Each row below is a small network's average activation on inputs in which a field has the value named, seen along a few directions.
Values that are neighbours, or in one group, have similar rows; names and order tell nothing.
In the rows, zero is written as 500.
Random noise pushes rows far along 16 fixed directions. That doesn't count. These rows show it; they differ only by the noise:
494	683	759	694	222	665	810	487	575	497	652	336	352	515	414	483	545	485	359	413	599	450	339	388	340	496	516	439	417	540
356	646	586	399	394	525	621	464	375	544	434	436	409	525	573	574	621	353	341	412	494	733	500	416	534	577	587	461	443	350
497	418	497	443	649	596	347	554	310	497	531	592	383	275	656	687	451	406	435	470	538	581	484	565	653	373	553	682	446	470
472	559	547	588	521	726	795	452	342	398	605	338	441	619	454	355	709	602	446	372	365	558	345	365	450	592	638	468	335	500
480	438	58	339	671	562	348	459	357	439	421	603	573	622	392	431	595	576	611	653	232	538	425	353	520	714	600	350	390	686
654	681	243	447	429	642	211	616	623	442	519	489	388	524	486	632	553	300	655	716	351	392	305	700	431	641	372	253	571	473
564	469	544	624	551	443	471	389	511	621	347	520	566	603	718	475	468	299	370	483	506	569	500	422	553	286	579	584	545	373
523	398	570	460	528	629	611	518	515	443	603	420	426	446	435	471	606	655	620	516	403	298	437	712	465	516	468	324	395	514
249	583	536	195	475	433	573	466	458	548	540	532	440	341	441	724	350	483	517	523	718	643	544	555	489	482	481	519	502	499
711	287	546	559	598	358	494	418	634	614	362	590	492	425	751	464	447	505	500	563	254	336	391	589	607	400	602	441	538	445
520	556	561	195	548	415	402	500	546	461	326	553	560	244	565	509	327	537	461	524	508	655	677	478	574	634	455	555	686	708
575	275	615	275	474	270	523	642	597	549	560	474	547	111	527	449	504	754	456	503	384	292	597	704	521	649	443	365	518	766
433	435	581	541	287	393	663	496	516	602	318	497	556	421	477	457	460	546	574	532	419	477	616	435	537	463	658	656	404	684
350	472	491	325	573	593	430	352	475	466	367	556	409	662	378	559	479	472	604	517	420	586	526	459	586	617	557	364	450	494
483	460	759	587	442	517	504	513	428	450	522	515	357	413	470	613	558	401	357	411	468	639	592	444	551	605	536	448	633	344
489	508	723	488	461	616	638	393	387	328	282	622	382	590	258	397	598	562	541	478	471	417	796	249	514	549	439	329	403	739
555	655	330	590	326	373	670	548	541	493	512	582	507	380	436	448	500	631	434	629	469	531	433	191	387	644	544	503	563	598
551	510	367	606	580	413	679	557	339	457	554	574	630	404	518	437	647	593	494	613	652	432	662	451	365	263	386	503	539	369


Values of Dufo:
g14: 538	382	362	712	368	118	417	771	506	672	646	369	573	561	577	435	749	385	394	356	285	464	462	546	577	660	617	554	468	391
g6: 495	393	601	665	543	400	558	535	466	449	569	563	465	468	405	493	388	576	547	432	619	466	549	373	537	413	569	751	523	621
g5: 544	598	489	586	303	559	453	459	588	523	358	593	564	463	533	484	420	565	404	622	540	623	612	382	488	518	458	519	598	450
g11: 441	524	552	392	493	484	536	467	556	539	483	346	672	640	523	309	614	555	440	386	543	514	613	577	434	535	437	454	444	453
g7: 453	260	406	584	488	298	252	551	689	541	465	787	254	454	413	547	434	876	580	529	427	350	525	428	795	711	497	533	458	339
g3: 526	631	530	521	351	501	670	473	422	484	321	562	537	565	455	506	502	311	618	589	591	411	624	432	376	240	454	550	399	744
g4: 452	429	590	594	458	381	493	468	484	659	542	571	488	516	548	690	331	319	524	502	668	402	496	642	502	144	485	660	421	526
g2: 569	434	533	602	436	498	635	647	405	432	585	358	506	515	439	434	619	489	690	433	358	349	433	607	489	467	598	680	336	706
g8: 399	526	299	470	520	639	525	434	419	462	448	557	520	703	349	456	592	537	598	594	516	472	502	399	440	499	494	378	360	572
g9: 478	228	673	253	684	466	444	460	470	530	585	633	473	137	566	579	349	761	291	402	503	531	527	573	604	666	502	384	535	493
g10: 472	296	602	531	707	694	635	359	515	401	735	410	673	566	345	309	515	819	421	408	572	506	524	527	399	585	446	248	574	454
g13: 449	711	364	475	228	580	489	606	623	591	473	468	404	485	492	427	555	624	470	494	569	343	372	467	494	594	425	516	217	555
g12: 550	602	468	537	504	505	601	481	426	482	441	565	624	395	547	509	371	482	503	560	542	574	526	435	393	391	522	664	548	497
g1: 399	551	394	472	385	343	376	555	411	561	510	601	431	588	507	769	519	219	612	575	455	557	470	616	521	526	504	465	498	373
Dufo is arranged as 4 separate groups.
Which other values are in the same group as g8? Give them in the order they are listed.
> g6, g3, g2
Which other values are in the same group as g9? Give them in the order they are listed.
> g11, g13, g12
Which other values are in the same group as g4? Give them in the order they are listed.
> g5, g7, g1

Values of Vokol:
m2: 392	331	405	341	626	286	370	492	362	624	417	538	642	584	528	468	601	381	366	424	545	535	683	441	563	445	511	438	415	580
m5: 563	498	582	451	402	464	576	687	344	363	357	424	538	390	466	390	760	553	601	473	208	559	804	608	611	715	496	488	530	572
m9: 466	550	443	529	415	519	640	594	488	541	607	241	568	485	605	443	588	479	583	468	356	623	303	688	448	562	662	699	532	403
m8: 394	405	489	370	456	574	456	414	591	652	624	509	579	408	474	664	299	411	467	602	657	457	369	682	371	380	517	374	476	592
m3: 468	478	455	687	425	659	235	563	363	394	522	493	611	689	167	412	600	443	387	452	578	528	742	270	375	640	394	419	481	741
m7: 798	782	501	547	405	385	493	663	647	377	269	535	340	418	738	427	628	424	619	524	346	450	521	473	607	584	398	634	683	370
m10: 467	591	432	608	389	616	461	428	608	522	445	573	365	547	447	620	407	503	641	620	360	538	316	491	537	631	590	486	495	279
m6: 403	183	747	502	638	43	421	497	519	558	554	631	492	395	457	674	347	463	446	380	533	600	729	461	654	543	572	566	805	355
m13: 322	362	534	557	594	607	364	299	498	583	474	663	378	605	450	707	233	427	551	498	616	563	392	421	614	354	643	630	396	381
m4: 528	557	693	531	294	333	426	761	619	477	367	408	441	410	424	367	582	572	590	365	711	213	860	540	621	393	285	713	362	742
m1: 430	806	405	404	368	711	574	588	283	322	595	508	507	450	323	635	604	381	553	636	693	626	621	555	299	487	322	388	554	512
m11: 506	515	778	554	645	463	637	320	604	387	483	585	418	531	485	410	312	715	467	393	610	542	589	306	589	504	463	555	648	426
m12: 755	592	738	548	394	142	520	704	625	500	415	563	243	236	743	641	475	371	496	439	415	363	481	545	640	478	431	689	642	481
Vokol is arranged as 4 separate groups.
Which other values are in the same group as m2? Give them in the order they are listed.
> m8, m6, m4
Which other values are in the same group as m5? Give them in the order they are listed.
> m1, m11
Which other values are in the same group as m9? Give them in the order they are listed.
> m7, m12

Values of Kudop:
k1: 661	535	646	588	467	538	458	557	439	394	536	639	301	342	525	578	565	488	348	465	453	505	528	402	554	603	433	432	576	485
k7: 510	361	490	525	631	456	432	428	435	577	592	521	525	679	503	550	526	353	435	468	488	381	423	596	452	368	475	315	393	512
k2: 652	576	411	469	562	588	554	526	508	464	409	424	711	345	671	338	517	579	497	563	443	561	525	565	437	470	478	573	595	484
k6: 517	573	592	497	460	405	561	490	598	460	364	511	468	602	426	424	506	516	668	485	532	363	626	520	544	454	408	504	492	493
k9: 522	521	546	462	328	401	527	529	619	603	475	455	518	483	508	429	515	506	369	448	522	400	494	445	450	558	458	376	394	657
k11: 581	763	578	426	551	533	575	514	549	379	427	440	423	491	621	477	500	487	564	456	598	522	495	476	487	458	367	636	581	408
k8: 583	521	345	554	631	661	553	493	405	400	487	504	620	453	542	389	569	596	541	604	469	571	515	493	460	435	531	531	558	494
k3: 477	427	367	521	572	490	474	586	436	445	564	419	569	606	482	400	642	605	646	483	352	471	527	612	532	595	535	554	449	427
k12: 669	571	514	655	494	630	597	563	534	432	573	559	411	254	633	535	463	591	450	583	572	484	398	482	468	380	473	605	588	425
k5: 492	467	440	460	578	416	431	506	515	488	455	445	708	597	473	392	509	452	506	533	535	585	674	505	446	497	435	496	671	519
k14: 517	403	481	308	493	411	441	536	545	549	411	547	575	315	493	427	439	598	503	518	459	366	596	552	523	539	477	451	429	768
k13: 467	381	219	518	389	417	436	520	719	621	465	583	552	367	507	360	452	951	449	638	445	494	411	338	607	716	612	531	465	487
k4: 633	506	520	524	611	690	463	548	514	381	321	320	580	546	604	271	551	627	787	458	352	393	578	695	608	421	499	786	454	591
k10: 362	469	437	517	549	541	416	511	422	475	570	566	449	548	396	514	492	629	524	451	636	481	573	441	593	496	454	578	416	452
Kudop is arranged as 4 separate groups.
Which other values are in the same group as k10? Give them in the order they are listed.
> k1, k7, k3
Which other values are in the same group as k8? Give them in the order they are listed.
> k12, k5, k13
Which other values are in the same group as k9? Give them in the order they are listed.
> k2, k6, k14
